These are the activations of a small network on made-up records, seen along a few directions, one row for each record.
Here are examples, each followed by its value of one field, N.
The largest differences between rows may come from other fields.
(in the rows, 500 means zero)
Random noise pushes rows far along 11 fixed directions. That doesn't count. These rows show it; they differ only by the noise:
[465 552 445 518 381 466 563 435 601 558 592 587 441 515 478 470 483 394
 487 506 406 386 447 598 432 600 584 465 298]
[585 609 586 530 486 563 545 417 537 440 685 552 522 551 536 549 289 434
 495 514 623 372 404 538 511 533 529 519 315]
[562 442 427 551 649 530 521 434 547 518 422 489 469 370 453 601 329 438
 636 540 384 726 638 568 568 543 421 581 539]
[487 408 551 623 578 502 478 374 407 409 488 512 346 493 437 560 390 438
 508 360 436 532 453 534 431 461 501 552 626]
[384 230 394 582 651 382 435 481 666 598 660 430 375 496 478 525 487 538
 752 516 398 579 640 636 463 587 422 595 390]
[583 784 467 423 492 528 522 523 569 599 452 574 627 334 547 500 478 523
 364 622 507 540 465 465 633 598 550 480 425]
[392 234 451 514 611 219 522 452 573 617 289 389 466 378 486 464 643 578
 624 512 529 771 570 442 593 492 485 532 502]
[489 415 581 402 544 319 526 654 347 490 236 412 523 537 523 556 588 458
 598 433 574 572 397 403 457 389 525 469 565]
[691 487 516 546 485 549 659 507 480 215 437 543 441 467 475 529 245 498
 690 422 579 504 580 581 646 392 464 411 478]
[528 432 492 547 552 591 602 352 548 434 160 391 529 478 502 506 476 696
 552 398 749 783 507 379 667 350 388 502 838]
[371 418 403 358 591 377 544 512 530 530 426 497 431 411 474 715 590 540
 611 420 447 576 357 448 419 511 667 315 627]
[526 555 440 579 516 558 454 574 582 475 602 546 373 503 495 454 395 545
 616 449 393 390 571 673 489 546 418 548 440]
[399 510 421 432 443 489 588 461 625 607 414 515 405 576 485 603 466 429
 638 414 461 459 352 567 344 542 556 442 449]

[585 626 351 406 486 640 574 574 672 508 677 586 571 434 474 531 452 530
 572 667 458 469 660 592 592 607 467 416 400]	n4
[570 297 431 511 624 590 537 552 587 606 398 313 711 612 517 509 488 449
 731 697 587 818 813 500 591 484 223 671 528]	n10
[495 317 426 467 477 539 520 519 544 402 661 432 610 561 504 517 630 651
 575 577 583 550 647 465 605 462 510 417 586]	n4
[589 470 552 424 479 457 595 709 387 369 315 495 481 579 483 471 481 424
 663 458 566 456 543 499 486 370 410 424 505]	n5
[476 478 321 517 376 670 638 389 696 424 382 548 400 479 431 467 493 640
 610 416 480 558 591 581 564 470 467 362 671]	n2
[415 379 421 346 563 291 489 668 575 677 208 396 458 443 545 598 510 535
 830 489 400 652 507 547 478 498 489 530 421]	n2
[504 697 552 275 583 637 592 469 564 583 353 504 541 534 537 799 287 467
 620 466 688 534 221 402 406 488 539 434 578]	n8
[501 569 392 430 526 614 447 691 520 516 529 516 511 501 488 521 576 559
 551 540 379 481 589 545 463 535 442 458 627]	n9
[626 367 618 473 551 444 435 749 176 304 647 435 694 613 514 516 611 344
 462 598 484 449 621 422 484 399 514 482 503]	n1
[549 509 419 437 480 479 485 604 511 521 560 533 553 415 495 532 500 458
 564 629 327 546 633 561 562 582 531 488 406]	n8
[306 422 484 529 442 429 448 335 537 580 646 514 412 542 486 511 650 531
 354 416 448 391 328 462 349 552 669 455 499]	n1
[482 323 476 409 486 518 585 480 543 424 503 356 688 598 562 598 607 637
 583 530 765 624 476 342 586 407 553 368 617]	n3
[587 394 518 473 573 416 520 726 386 360 644 530 515 515 455 480 533 371
 612 594 436 432 684 552 492 487 445 431 384]	n10
[433 640 394 410 412 665 580 395 649 517 375 534 438 504 519 646 416 612
 556 361 521 480 307 495 444 497 595 357 645]	n3
[423 637 375 481 468 702 418 647 667 702 594 477 625 649 528 340 769 615
 412 632 535 449 609 500 442 596 313 535 600]	n7
[534 654 515 430 494 449 474 573 421 606 346 538 551 389 511 493 527 411
 395 559 396 559 476 455 508 539 520 532 490]	n9
[398 485 546 525 584 403 516 390 598 454 345 473 308 450 530 509 476 812
 579 259 756 501 284 439 558 399 514 433 669]	n7

Which value of N does each new row have?
[454 313 382 531 481 555 482 551 544 415 789 483 490 604 466 511 595 511
 580 529 390 405 643 580 425 524 512 423 487]	n1
[506 419 506 427 336 699 611 621 507 300 411 382 594 842 547 454 624 728
 653 365 849 391 481 437 505 258 389 366 772]	n4
[490 576 556 430 527 258 480 580 405 523 221 501 447 304 533 464 582 581
 448 414 516 565 372 395 583 449 593 440 525]	n3
[499 521 467 537 322 563 664 270 570 469 365 515 548 513 476 434 536 521
 345 461 620 552 436 426 565 456 568 423 559]	n1
[507 709 473 554 471 472 498 439 559 495 625 687 334 340 458 462 399 467
 394 449 340 337 424 619 488 617 593 456 354]	n7
[412 437 602 504 611 353 524 411 479 562 463 508 398 511 458 528 523 419
 488 442 620 512 348 423 389 499 504 495 477]	n7
[560 485 549 450 507 367 520 561 470 619 321 464 565 469 532 509 387 336
 623 598 451 614 554 528 526 518 440 627 280]	n2
[552 644 397 477 337 771 575 630 671 473 538 504 537 710 529 404 498 589
 602 499 610 338 552 588 470 490 349 437 509]	n3
[387 512 369 405 434 493 472 549 610 554 677 536 536 481 522 528 674 613
 482 537 432 411 482 518 479 576 623 360 495]	n2
